These are the activations of a small neural network, seen along a few directions. Each row is one input.
In each table, some parts of the input vary, and every possible input appears once, in random order.
A made-up example of a description, with smaller parts first: one of 8 places around a ring, together with either a single point or (one of 2 separate values, together with one of 4 places along a line) or one of 11 places around a ring.
Shared parts are said once, and a part with two or three values counts as separate values.

Other details of the inputs shift rows strongly along two fixed directions, in all tables alike. That doesn't count.

Rows:
x1: [  5 -16   4  20 -19  -9   9 -11  11 -13 -13  -9   3   7  -1]
x2: [ 12  13 -23   5  -9  15  -9  -6 -13  -1  -1  -4  -1   3  11]
x3: [  9  44 -25  -5  14   7   6  19 -53 -23  34  34 -10   2  46]
x4: [ -8  -9 -42 -10   0   0 -16 -15  24  19  -9 -13 -17  14 -43]
x5: [-21 -17  60   6  -6 -17  32   5  17   4  -2  13  -2  -1  -3]
x6: [  3  34 -86 -19  23  20 -35 -17   2  -4   2  -2  12  -4 -12]
x7: [  7 -12  71   9 -10  13  43  39 -22 -17   6  34   2 -19  48]
x8: [ 11  18 -18   3  -1   3 -13  -4 -23   3   6 -14  -8  10  12]
x9: [ -4   3   3  -7  15   0 -18  -3 -16  10   4  -5   0  -9   1]
x10: [-10  12 -27 -19  24   4 -39 -31  25  14   6 -29  18  -6 -45]
x11: [ -1  -9  29  22  27 -21  19  45 -49 -16  -4  30  -2  -1  38]
x12: [ -7 -41  59   0  -3  10  11  -2  35  18 -19 -16  13 -24 -12]
x13: [ -1  28 -67 -15  25  16 -41 -24  24  -1   5 -14  23  -8 -32]
x14: [ -2  35 -55 -29  -1  28 -14 -31  25  -5  15   2  13   0 -31]
x15: [-14  -1  16  -4  -2  -7  22   0  11   0   2  13  -2   4 -11]
x16: [ 14 -20  18  10 -15  17  13   4   5   0 -10  -7   2  -8  13]
x17: [ 15  37 -64  -3   0   1 -26 -35  -7  -6   9 -28   1  11 -12]
x18: [  1  -7  49  20   0 -11  39  46 -28 -28   6  54  -9   1  56]
x19: [ 10  11 -17  -1  -1 -14  -7  30 -41   9   5   8 -29   9  25]
x20: [-23 -32  22  -7   6 -11  -2 -15  34  18 -21 -20   4   3 -45]
x21: [ -3  15 -46 -26  13 -10 -25 -14   2  11   0 -14   6   9 -26]
x22: [ -4  36 -32 -15   5  13  -3  -6   3 -19  16  18   6   0   9]
x23: [-15 -50  86  25   7 -15  18  27   2  -3 -20  11  10  -7  13]
x24: [ 12   2  15  14 -19 -24   6  -6  -9   8  -1 -23   3   9   6]
x25: [-10 -18  -3   5 -12  -9   1 -15  27  11 -13 -26  -4  15 -32]
x26: [ -3 -16  72   1  -8  10  33  12  22  -7  -1  14   4 -13  10]
x27: [ -9  20 -24 -31  -7  -4  -7 -26  27  13  16 -11   7   9 -39]
x28: [ -1 -42  44   2 -18  19   0  -5  35  26 -18 -18  -7 -15 -20]
x29: [ -5  16   6 -14   0 -14   6   0   4   2  18   9   1  10   2]
x30: [-17 -47  28   3 -20   4  -3  -5  35  21 -21 -12 -12   2 -32]
x31: [ -3  -1 -17 -12 -19 -10 -19 -29  28  25  -4 -41   3  16 -43]
x32: [  6  38 -11  -5  18   2   2  10 -34 -18  31  28 -10   4  37]
x33: [  7   5 -27   0  -4  18 -18   4 -10  10   0   3 -14  -4   5]
x34: [-11  -2  -7 -20  13 -13 -30 -24  29  21   0 -29  20   2 -54]
x35: [ 33  41 -55  19  -4   3  -4   5 -50 -30   9  16   1  -2  49]
x36: [ 19 -14  18  19 -20   8  12  -6   3  -7 -11 -11   7 -12  13]
x37: [  2 -23  49  29 -16 -27  24   1   0   1 -15 -16  -3   5   9]
x38: [ 18  26 -37   8  13   4 -12  34 -72  -4  19  25 -32  -3  50]
x39: [  1 -22  29   7  14   6   3  15   8  -5  -3   0  17 -22   7]
x40: [-11 -31  22   6   9  -7  10   9   4  -3 -16   9  -2  -4   5]
x41: [-25 -25  46  -8 -17   2  20  -7  49   3 -11   1   7   1 -28]
x42: [ 22  16 -61  17   7   0  11  32 -63 -37   4  38 -20  17  59]
Each input here is: one of 6 places around a ring, together with either one of 2 separate values or one of 5 places along a line.
- Changing only the place on the ring of 6 turns x12 into x40. The same change can be made to x26. Which row results? => x18
- Which other rows does x13 become when the place on the ring of 6 takes its other values? List them by row number. => x10, x11, x23, x34, x39
- A walk changes only the place on the ring of 6. It starts at x14 and steps to x7. List the rest of the walk in order. => x41, x15, x27, x3
- Which other rows does x11 become when the place on the line of 5 takes its other values? List them by row number. => x4, x20, x25, x37
- Which other rows does x2 become when the place on the line of 5 takes its other values? List them by row number. => x6, x13, x33, x35

Rows:
x43: [ -4   3  35   4   8  -7  11  25 -32  -1   8  20  -4   0  30]
x44: [ -3 -28  48   3 -17 -10  -4  -9  13  30 -15 -32   0  -2 -25]
x45: [  6  13 -24   0  20   6  -6  20 -38  -9   5  22  -9  -3  31]
x46: [ 20  17 -26  16  -2   0   3  15 -40 -18   5  10 -20   9  39]
x47: [ 12  16 -37  11  -2  -4  -9  -3 -20  -7   2  -4  -6   9  15]
x48: [  3   0   9  10  15   2   4  19 -26  -7   1  14  -1  -8  25]
x49: [-11 -13  49 -11  -4   2  -4 -18  40  21   0 -23  15  -8 -34]
x50: [  9  23  -9  -5  16   0  -2  26 -40  -8  17  26  -5  -3  38]
x51: [  6 -11  14  16   1  -1  14  27 -23 -15  -5  21   0  -5  32]
x52: [ 10  -8  21  11 -17   0  12   4  -9   4  -6 -10  -6   1  12]
x53: [-12 -19   1  -7   1   3 -12  -6  25  15 -10 -13   2  -3 -27]
x54: [  0  31 -49 -14   8   5 -10 -12  -2 -16  13   7   7   5  -2]
x55: [  9  26 -83 -14   5   2 -30 -30   8   5   3 -28   3   8 -35]
x56: [-10  -4   6  -6 -12   5   7 -15  32   3   0  -3   3   3 -25]
x57: [-11 -24  45   0  -8   8   1 -16  37  11 -16 -16   9 -10 -23]
x58: [  7  43 -95 -31   8  23 -27 -33  27 -11  21  -4   9   1 -29]
x59: [-18 -24  70   6  -8 -12  14  12   3  18  -7   4  -3  -2  -1]
x60: [  1 -11  25   7  -4  13  12   4   2  -3  -3   8   0 -10  10]
x61: [ -2 -27  54  21 -13 -18   4  -2  -3  19 -10 -20  -5  -2   1]
x62: [ -9 -16   2  -7   3  -7   0 -11  28   6  -8 -12   4   2 -28]
x63: [-11 -33  41  -1 -18   1  18 -14  44  10 -13 -11   5  -1 -27]
x64: [-7 -3 27  5 -6 -7 14  6  3 -3 -3 12  1  0  6]
x65: [  5  22  -7   2  16  -5   8  22 -40 -16  15  23  -2   2  33]
x66: [  4 -14  24  13  -7 -14  -7   5 -17  13  -6 -12 -11   4   7]
x67: [ -1  17 -80 -22   6   6 -19 -30  34 -11  -1  -8   8  11 -37]
x68: [ 13   8 -32   8   4  11   9  23 -24 -23   5  27  -6  -2  30]
x69: [-4  6 13 -4 -6  5 12 -4  8 -6  7  5  2 -3  1]
x70: [  4   6 -25   2  14 -10   5  28 -37 -13   5  26 -12   4  34]
x71: [ -2  17 -27  -5  12  -4  -2   2  -7  -7   9  11  -1   8  -3]
x72: [ -7  23 -52 -32   1  16 -31 -48  57   6   6 -25  20   0 -56]
x73: [-14 -35  44   3  -5   0   2  -8  37  17 -17 -20   9  -7 -32]
x74: [ 15  -1  17  20  -9  -8  14  21 -39  -4  -4   5  -6   0  41]
- Changing only one part turns x66 into x47. The same change can be made to x44. Which row results? => x74
- What is each input in this table made of? => one of 4 places along a line, together with either one of 2 separate values or one of 6 places around a ring
- List by row number the other rows that have the place on the line of 4 in common with x60. => x46, x52, x56, x58, x63, x68, x69
- List by row number the other rows that have the place on the line of 4 in common with x73. => x48, x49, x55, x61, x62, x65, x71

Rows:
x75: [  1   2   4   5  14   3   8  23 -23 -12   3  24  -2  -6  25]
x76: [ -4 -12   3   4  -9 -10  -8 -14  12  14 -10 -21  -3   8 -21]
x77: [-13   5 -47 -26  11  10 -22 -27  42   7  -1 -12   9   3 -50]
x78: [-18 -28  84   4 -15 -10  19  -2  26  15  -8  -7   5  -4 -11]
x79: [  7  -3 -14   7 -10  -6  -2  -6  -3   4  -7 -15  -5   7  -5]
x80: [ 13   3  -3  12  -1  -4  -5  10 -29  -1  -2  -3  -6   0  22]
x81: [-16  -6  24 -17   0   0  -5 -14  30  17   2 -12  10  -2 -30]
x82: [  9   2   4  13   7  -8  -3  19 -38   1   2   3  -9   0  28]
x83: [  8  40 -82 -19   6  16 -18 -21   7 -14  16   2   2   7 -12]
x84: [  5   2 -16   2  -1  11   5   4   0 -12   0  11  -1  -2   9]
x85: [  4  14 -11  -3  -2   0   8   0  -2 -10   8   9   0   3   7]
x86: [  2  15  10   0  12   0   6  19 -28  -9  13  20   0  -5  27]
x87: [ 13   3 -18  10  -8   0  -5  -2 -16   0  -3  -9  -9   4  10]
x88: [  5  15   3   0   4   3   3   9 -16  -8  10  13   3  -5  22]
x89: [-11 -13   5  -5  -1   1   3  -8  27   1  -6  -2   4   2 -21]
x90: [ -2 -22  40  10  -9  -2  23  11   7  -5  -8   8   0  -4   9]
x91: [ -8 -17  18  -2  -5 -10 -14 -13  17  25 -10 -26   0   1 -29]
x92: [  5   1  -4   4   6   7   6  14 -12 -13   1  16   2  -7  21]
- What is each input in this table made of? => one of 3 separate values, together with one of 6 places around a ring
- Which other rows does x77 become when the choice among 3 separate values takes its other values? List them by row number. => x81, x91
